These are the activations of a small neural network, seen along a few directions. Each row is one input.
Each table varies a few parts of the input and shows all the possible inputs, shuffled.
Descriptions start from the smaller parts, as in this example, which fits no table here: one of 5 places around a ring, together with either a single point or (one of 2 separate values, together with one of 4 places along a line) or one of 11 places around a ring.
Shared parts are said once, and a part with two or three values counts as separate values.
(in the rows, 128 means zero)

Other details of the inputs shift rows strongly along two fixed directions, in all tables alike. That doesn't count.

Rows:
row 1: [122 102 114 107  92 133 112 154 151 110 126 133 155 105 150 139 118]
row 2: [125 103  96 141 107 134  89 121 125 109 128 129 151 131 149 149 101]
row 3: [103 170 137 147 161 119 135 131  84 161 185 130 116  88 141 106  80]
row 4: [192 119 149 141 137 146 140  78 200 107  78 146 117 219  91 142 174]
row 5: [131 113 122 135 117 141 114 114 123 121 132 128 142 128 148 143 107]
row 6: [115 119 123 129 120 140 113 145 121 100 113 130 163  94 154 151 106]
row 7: [135 123 140 123 127 140 135 130 149 125 113 131 145 137 141 134 135]
row 8: [121 134 131 134 130 133 117 138 133 114 108 130 146 115 143 140 118]
row 9: [125 134 137 132 139 128 151 117 115 135  96 108 108 161  98 120 166]
row 10: [136 123 137 132 126 145 130 120 139 124 117 129 146 148 139 135 129]
row 11: [117 128 130 124 131 127 129 125 100 116  93 113 130 147 117 132 162]
row 12: [146 127 136 123 124 134 132 138 157 112 115 141 136 120 127 134 133]
row 13: [121 109 107 138 117 140  95 124 120 109 117 128 154 130 153 150 102]
row 14: [ 91 102  96 129 107 132 108 129  80 112  99 103 139 119 134 144 125]
row 15: [131 121 122 117 114 123 115 151 154 117 132 136 135 116 135 131 122]
row 16: [125  99 101 137  98 138  96 118 119 111 137 126 152 117 156 150  98]
row 17: [134 136 141 108 134 114 147 137 130 132 101 124 108 143  98 116 180]
row 18: [169 128 159 115 140 128 156 107 177 112  44 123 109 215  77 131 227]
row 19: [118 111  95 145 106 131  87 119 118 107 127 130 149 118 149 149  94]
row 20: [125 134 141 122 141 123 156 129 126 137  92 109 107 151  98 119 171]
row 21: [181 188 184 143 202 113 205  68 162 217 205 149  45 202  74  64 150]
row 22: [124 121 126 138 123 144 114 130 120 102 115 131 157 116 146 149 108]
row 23: [ 80 136  99 130 135 104 118 128  41 154 186 115 112  85 135 110 100]
row 24: [148 114 115 143 121 134 116 102 143 114 132 139 131 148 124 140 119]
row 25: [149 135 133 145 139 133 124  99 150 128 116 137 118 165 117 131 129]
row 26: [110 118 116 100 108 112 121 155 117 114 111 120 127 111 116 129 156]
row 27: [134 113 127 111 101 130 121 148 155 115 134 133 139 106 140 134 122]
row 28: [153 132 151 136 135 142 140 111 150 128 119 130 129 156 126 131 139]
row 29: [157 132 142 118 128 124 142 131 177 121 134 146 115 135 107 122 142]
row 30: [142 127 133 123 125 130 123 144 157 120 114 136 135 130 132 131 134]
row 31: [101 106 103 123 113 128 104 124  83 106  97 112 142 129 134 145 139]
row 32: [154 119 124 138 125 133 131  94 155 140 142 137 120 171 121 125 132]
row 33: [115 119 118 138 121 142 101 139 115 107 114 125 162 118 156 148 104]
row 34: [109 106  98 135 111 124 117 114  99 125 115 109 118 139 115 133 138]
row 35: [124 174 155 136 178 113 159 133 114 177 189 135  99 111 127  94 107]
row 36: [139 129 128 121 115 123 119 141 166 114 118 139 127 124 123 131 131]
row 37: [107 114 114 106 106 116 129 155 123 122 108 112 119 111 109 126 151]
row 38: [124 117 133 124 116 142 120 141 131 112 114 124 156 107 155 146 117]
row 39: [107 169 136 130 153 109 139 151  99 164 190 136 110  67 139  99  86]
row 40: [107 154 137 119 144 116 149 152 101 172 200 135 119  72 148  96  90]
row 41: [ 88 154 128 116 146 103 155 158  71 171 170 111  96  73 116  92 119]
row 42: [139 168 161 124 161 113 170 134 128 181 199 138  90 100 121  87 114]
Each input here is: one of 6 places along a line, together with either one of 2 separate values or one of 5 places around a ring.
Q: Changing only the place on the line of 6 turns row 24 into row 29. The same change can be made to row 34. Which row results?
A: row 37
Q: Changing only the place on the line of 6 turns row 25 into row 8. The same change can be made to row 13. Which row results?
A: row 35
Q: Change only the choice among 2 separate values in row 41. List by row number the other rows that result.
A: row 17
Q: A walk changes only the place on the ring of 5. It starts at row 2 and steps to row 32. List the rest of the walk in order.
A: row 16, row 24, row 19
Q: Change only the place on the line of 6 in row 11. List by row number the other rows that result.
A: row 17, row 18, row 23, row 26, row 31
Q: Change only the place on the ring of 5 in row 10. List by row number the other rows that result.
A: row 3, row 22, row 28, row 33
